These are the activations of a small neural network, seen along a few directions. Each row is one input.
In each table, some parts of the input vary, and every possible input appears once, in random order.
A made-up example of a description, with smaller parts first: ring(5) and (point or ring(9) or (values(3) and line(4))).
Shared parts are said once, and a part with two or three values counts as separate values.
In the rows, 128 means zero.

A family of inputs:
x1: [158 210 105 167 125 103 146 112 125  72 193]
x2: [ 50  98 112 139  72 118 218 132 167 198 166]
x3: [157 148 118 133 205 132 104  99  98 106 109]
x4: [ 66 158  48  73 114  72  70 129 141 115 129]
x5: [185 186 156 165 122  76  99 107  72 141  79]
x6: [185 149 217 119  79 123 125 139 102 145  80]
x7: [ 80  79  97 131  80 159 142 179 168 185 175]
x8: [158 160 170 115  76 157 177 132 147  84 208]
x9: [161 102 176  79 164 176 140 144 113 108 118]
x10: [ 60 132  56 142 139 109  82 151 127 142 157]
x11: [155  73 183 112 167 168 136 123 157 111 117]
x12: [155  46 193 131 163 130 138 129 172 102 116]
x13: [ 69 116 111  29  70 122  91 155 177 130 142]
x14: [157 115 118 158 208 123 113  86 131 104 108]
x15: [ 56 136  50 178 106  79 196 111 142 185 149]
x16: [160 172 118 138 166 143 115  95  80 111  84]
x17: [161  87 126 172 206  81 124 103 140  90 106]
x18: [ 79 113  37 172 121 115 127 143 129 183 173]
x19: [ 54  95 126 103  95 159  92 176 167 154 164]
x20: [172 173 130 161 124 119 102  91  65 118  77]
x21: [169 137 196 115  85 166 126 133  96 121  78]
x22: [167 131 173  83 130 185 152 147 100 112  89]
Q: What is each input in this table made of?
A: values(2) and (point or line(4) or line(6))
Q: The inputs of x13 and x4 match in every part but the values(2) part. If x6 is changed in the same way as x13 into x4, which row does it become?
A: x5
Q: Start at x12 and move only the line(6) part, one step at a time. The first step leads to x11. Which rows follow, in order?
A: x9, x22, x21, x6
Q: Change only the values(2) part in x9. List by row number the other rows that result.
A: x3

A family of inputs:
x23: [ 75 136  98 110  70 110 128 135 138 152 156]
x24: [167 134 170 100 141 159 103 121 104  99  99]
x25: [ 75 140  30 160 164  83 121 102 136 145 152]
x26: [ 67 114 100 104 103 127 117 164 146 142 158]
x27: [ 83  85 105 115 115 145 129 149 160 168 154]
x28: [175 163 174 111 111 130 108 112 103 115  92]
x29: [178 151 115 190 199 100  87  72  92 103  91]
x30: [189 193 166 130 114 124 154 133  92 102 104]
x31: [ 81  75 120 131 131 137 152 150 182 148 168]
x32: [175  86 188 130 171 145 153 129 142  90 110]
x33: [172  99 180 115 157 156 128 125 113 114  88]
x34: [ 97 161  91 140  59 121 157 144 129 157 163]
Q: What is each input in this table made of?
A: values(2) and (point or line(5))
Q: The inputs of x23 and x28 match in every part but the values(2) part. If x25 is changed in the same way as x23 into x28, which row does it become?
A: x29
Q: Change only the line(5) part in x23. List by row number the other rows that result.
A: x26, x27, x31, x34

A family of inputs:
x35: [177 116 166  96 177 206 146 120  94 107  90]
x36: [124 140 158  66  93 216 164 161 119 138 130]
x37: [ 90 166  66  95 100 112  77 143 128 121 152]
x38: [142 169  86 156 191 111 105  94 113  93 164]
x39: [ 42   6  75 120 146 141 148 146 194 157 177]
x40: [117 154 118 167  67 109 181 136 114 170 132]
x41: [150 123 187  94  69 137 125 155 164 137 149]
x42: [141 147  74 125 178 104  61 106 110  97 113]
x43: [ 81 151  93 102  79 111  84 143 121 157 103]
x44: [177  98 199 137 169 173 109 143 102  93  93]
x45: [169 137 121 194 145 101 166 102  96 149  97]
x46: [173 114 190 110 160 100 136  95 148  62 106]
x47: [133 120 184 102  75 180 128 193 130 129 137]
x48: [ 93 184  74 127 111 121 121 130 129 113 203]
x49: [119 178  93 178  82 124 172 126 137 134 177]
x50: [197 101 196 128 158 133 107 108 138 103 108]
x51: [163 164 108 208 165 116 157  89 118 112 139]
x52: [139 125 128 149 155  91 121 100  82 171  72]
x53: [130 132 100 132 157 100  69 108 103 134  63]
x54: [120 139 185  79  75 105 154 136 174  86 144]
x55: [ 95 139 117 121  76  99 136 138 101 193 106]
x56: [ 44  13  96 130 187 126 146 144 200 160 160]
Q: What is each input in this table made of?
A: values(2) and (point or line(4) or ring(6))
Q: Start at x38 and move only the ring(6) part, one step at a time. The first step leads to x42. Which rows follow, in order?
A: x53, x52, x45, x51
